These are the activations of a small neural network, seen along a few directions. Each row is one input.
In each table, some parts of the input vary, and every possible input appears once, in random order.
Descriptions start from the smaller parts, as in this example, which fits no table here: one of 3 separate values, together with either a single point or one of 9 places along a line or (one of 4 places along a line, together with one of 8 places around a ring).
Shared parts are said once, and a part with two or three values counts as separate values.

Other details of the inputs shift rows strongly along two fixed directions, in all tables alike. That doesn't count.
These rows show it; all are for the same input, with only those details redrawn:
[-17 -37  37  -2 -26  16   3 -38  26  58 -32  -8 -27]
[ 15 -22   3 -45   0  44   8 -27  -9  32  32   5   7]
[ 28 -31   1 -66 -27  58   7 -31   3  57  33 -14 -13]
[ -4   8   9  -9  56  23   7 -18 -25 -24  39  39  50]

Rows:
R1: [-39  12  22  48  18 -44   3   8  13 -32 -41  21   2]
R2: [  6   5  -9 -12   6  -7  -1   8 -11 -24   7   0  13]
R3: [-25 -22  30  34 -39 -36 -11 -12  32  29 -77 -31 -34]
R4: [  7  30 -26 -18  16  -6   0   2 -18 -15  38  14  14]
R5: [  8  20  -8   4  10   0   6  21 -17 -37  27  25  11]
R6: [ 28  -1 -14 -30 -25  15   6  14  -8  -5  26  -3  -5]
R7: [-38  20  11  60  28 -41 -10   2   7 -22 -39  13   4]
R8: [  9  29 -24 -14  21  -6  -5  -2 -24 -17  34   9  22]
R9: [-30 -56  56  15 -18  10   0 -39  51  51 -71 -14 -43]
R10: [ 14  30 -18  -4   8  -3   4   9 -26 -20  43  19  18]
R11: [-35  19  16  55  16 -50 -12 -11   2 -12 -40   7   9]
R12: [ -6 -16  11  -6 -39 -12  -1  -4  24  27 -37 -23 -39]
R13: [  5  17  -7  -1   7  -6  13  24 -12 -38  27  25  13]
R14: [ 27  -5 -14 -33 -36  16  10  16   0   7  25  -5 -16]
R15: [ -3   6 -10 -15   1 -10   7  13   0 -19  10   9  -2]
R16: [ -7 -14  11   5 -53 -26 -15 -25  27  57 -47 -45 -31]
R17: [  6  17 -24  -7  19  -2  -8   9 -16 -13  19  -6  23]
R18: [ -4 -28   1 -20  52  38   6 -13   6   1   4  11  14]
R19: [ 27  -8  -7 -22 -33   3   2   9  -7   3   7 -22   5]
R20: [ -1  14 -10  23  29  -9   1  21 -17 -42   8   6  26]
R21: [-36  12   8  53  34 -36   1   9  12 -33 -40  16  -6]
R22: [ -3 -22   5  11 -50  -3   5   6  30  38 -39 -25 -62]
R23: [ 10  29 -14  11  19 -18  -7   9 -29 -27  27   8  47]
R24: [-34  -3  27  35 -42 -39  -7 -23  36  45 -61 -22 -52]
R25: [ 33  12 -26 -21  -8  14  -5  13 -20  -1  37 -18  20]
R26: [-33  -5  28  41 -35 -45 -14 -25  28  39 -70 -32 -32]
R27: [-37  26   5  54  30 -38  -6   9  10 -23 -28  22   3]
R28: [ 29   0 -15 -28 -27  21   1  13  -9  -1  28  -3 -10]
R29: [ 29 -55  -5 -61 -22  71   9 -10  19  59  15 -21 -28]
R30: [  1   8 -13 -15  -1  -2   2  12  -2 -14  13  10  -7]
R31: [-47 -20  53  43  52 -13   1 -23  31 -14 -47  27  14]
R32: [  3  18 -13  17  28  -3   4  20 -17 -42  17  16  13]
R33: [  1   0 -19  -5  15  -2  -1  13  -4 -15   2 -12   9]
R34: [-37  16  10  56  44 -37  -1   8   7 -42 -37  16   3]
R35: [ 22  -8  -7 -22 -33   6   3  12  -6   3  10 -18   1]
R36: [-50   0  40  38  63 -18  -1 -38   8 -16 -29  32  33]
R37: [-34  14  10  58  46 -42  -4   9   4 -41 -43   5  22]
R38: [ 32  15 -31 -33 -13  25   4  19 -18   2  53  -3  -1]
R39: [ 15 -22   3 -45   0  44   8 -27  -9  32  32   5   7]
R40: [ 11  28 -18  15  25  -4  -5  16 -23 -32  26  14  28]
R41: [-30 -13  21  44 -32 -38 -14 -12  38  45 -78 -38 -35]
R42: [ 40  -8 -30 -47 -48  30  -3  10  -7  43  30 -38 -18]
R43: [  7  25 -20   5  10   1   2  22 -13 -19  33  20  10]
R44: [  8  17  -9   1   3   2   6  22 -11 -30  28  24   4]
R45: [-32  12  22  48  25 -48  -3   6   3 -37 -42   7  29]
R46: [ 33  17 -29 -39 -24  18   7   9 -22  10  57   1  -5]
R47: [-29 -19  30  32 -42 -29  -7 -11  35  33 -72 -20 -54]
R48: [  6  25 -16  13  17  -2  -2  17 -20 -27  26  15  18]
R49: [ 12  22  -6   8  22  -8   3  20 -24 -51  25  20  33]
R50: [ 41   3 -27 -52 -49  26   1  -3 -12  41  43 -26 -24]
R51: [ -5 -21  24  -3  35  26   9  -4   5 -12  12  27  24]
R52: [  2 -20   6  14 -42  -2   0   4  23  31 -38 -32 -49]
R53: [ 41 -26 -27 -43 -50  26   2   9   5  42   7 -47 -29]
R54: [  7 -18  14   8 -54 -10  -6   1  16  30 -37 -29 -28]
R55: [-34  -8  19  38 -36 -30  -7  -9  40  44 -66 -23 -55]
R56: [-38  16   8  54  38 -36   1  13  14 -37 -35  21  -3]
R57: [ 17  34 -18   5  22  -7  -4   8 -35 -33  40  18  38]
R58: [  5   3 -20  -5  20   1   0  11  -7 -22   6  -6   5]
R59: [  8  17 -24  -8  18   1  -7   8 -15 -13  20  -3  15]
R60: [ 30  -3 -29 -35 -22  27  10  22  -1   4  37  -5 -21]
R61: [ 29 -42  -6 -67 -30  71   6 -17  10  67  27 -20 -22]
R62: [-30  15  18  49  26 -37  -7   4   1 -40 -37  18  11]
R63: [ 34  14 -25 -32 -19  13  -4   6 -30   6  47 -15  19]
R64: [ -4 -12  -3 -25  51  35   1 -17   0   3  20  15  29]
R65: [ 16 -30  15 -29   7  48   4 -12   9  17  17  10   2]
R66: [  3  10 -13 -12   5  -1   0  11  -8 -18  13  10  -1]
R67: [ 13  21  -7  10  20  -5  -3  19 -28 -48  23  18  36]
R68: [  4 -16  15  11 -52  -6  -6   0  19  27 -34 -20 -40]
R69: [-33  14  20  47  28 -46  -3   7  -2 -43 -38  13  28]
R70: [ -5 -21  12  -2 -46 -10  -8  -6  21  33 -43 -34 -35]
The inputs of R56 and R60 match in every part but one. If R17 is changed in the same way as R56 into R60, which row does it become?
Answer: R42
The inputs of R11 and R57 match in every part but one. If R62 is changed in the same way as R11 into R57, which row does it become?
Answer: R68
What do these inputs look like to the network?
Answer: one of 2 separate values, together with one of 5 places along a line, together with either a single point or one of 6 places along a line
Change only the place on the line of 6 in R43. List by row number the other rows that result.
Answer: R25, R38, R40, R42, R48
List by row number the other rows that have the choice among 2 separate values and the place on the line of 5 in common with R35.
Answer: R6, R13, R14, R19, R49, R51
Change only the place on the line of 5 in R9. List by row number the other rows that result.
Answer: R18, R31, R36, R64

Rows:
R71: [ 25 -13 -16 -21   5  32  -5   2  -4  14  16 -23   8]
R72: [  0 -21  20   1 -63  -4   0 -13  25  57 -31 -27 -48]
R73: [-19 -26  25  24 -60 -17  -7 -21  34  60 -65 -27 -64]
R74: [ 28   5 -24 -30 -21   7  -1   9 -11   7  26 -22   0]
R75: [-35   0  18  37  41  -2   5  -6   3  -6 -11  26  14]
R76: [-10   6  15  -1  29   0   9 -12 -18 -32  20  34  34]
R77: [ 27 -18 -13 -35 -11  42  17  26   4 -10  26   7 -25]
R78: [ 50   3 -42 -77 -21  46   4   1 -29  18  71 -11   0]
R79: [-10 -34  28  29 -26  10  -3 -21  26  48 -44 -15 -32]
R80: [ -5  10  16   8  41  -1  -6  -5 -23 -38  15  28  54]
R81: [ -4   8   3   5  40 -10  -7   2 -18 -38   0  10  50]
R82: [-47   5  26  42  33 -40  -6 -16  28 -10 -55  12  -4]
R83: [ -5  28 -20  17  31 -22  -5  12 -22 -41   8  10  26]
R84: [-17  31 -13  32  41 -31  -8  10 -18 -48  -4  19  26]
R85: [  2 -17  16  -2 -66   0   3 -10  23  57 -24 -25 -48]
R86: [-30 -20  35  11 -22  -8  -6 -32  45  49 -48  -5 -46]
R87: [ 14  27 -25  -2  22  -7   2  19 -28 -37  39   9  35]
R88: [ 21   4  -9 -21 -28  13   2   7  -3  14  28   2  -3]
R89: [-33  -4  29  32  17 -35   4 -13  10 -21 -42   9  11]
R90: [ 11 -11 -21 -31  10  28   7  -1   0  22  19 -13   2]
R91: [-36  -6  24  58  23 -30   6  28  28 -44 -58  18 -20]
R92: [-11  35  -7  35  35 -30  -5  22 -16 -54  13  27  40]
R93: [ 58  -1 -40 -81 -31  50   4   4 -26  24  75 -17  -3]
R94: [ 24   8 -27 -31 -19  10  -2   9 -10   8  25 -24  -5]
The inputs of R83 and R78 match in every part but one. If R82 is changed in the same way as R83 into R78, which row does it become?
Answer: R86
What do these inputs look like to the network?
Answer: one of 2 separate values, together with either a single point or one of 5 places around a ring or one of 6 places along a line
Change only the choice among 2 separate values in R81. List by row number the other rows that result.
Answer: R80
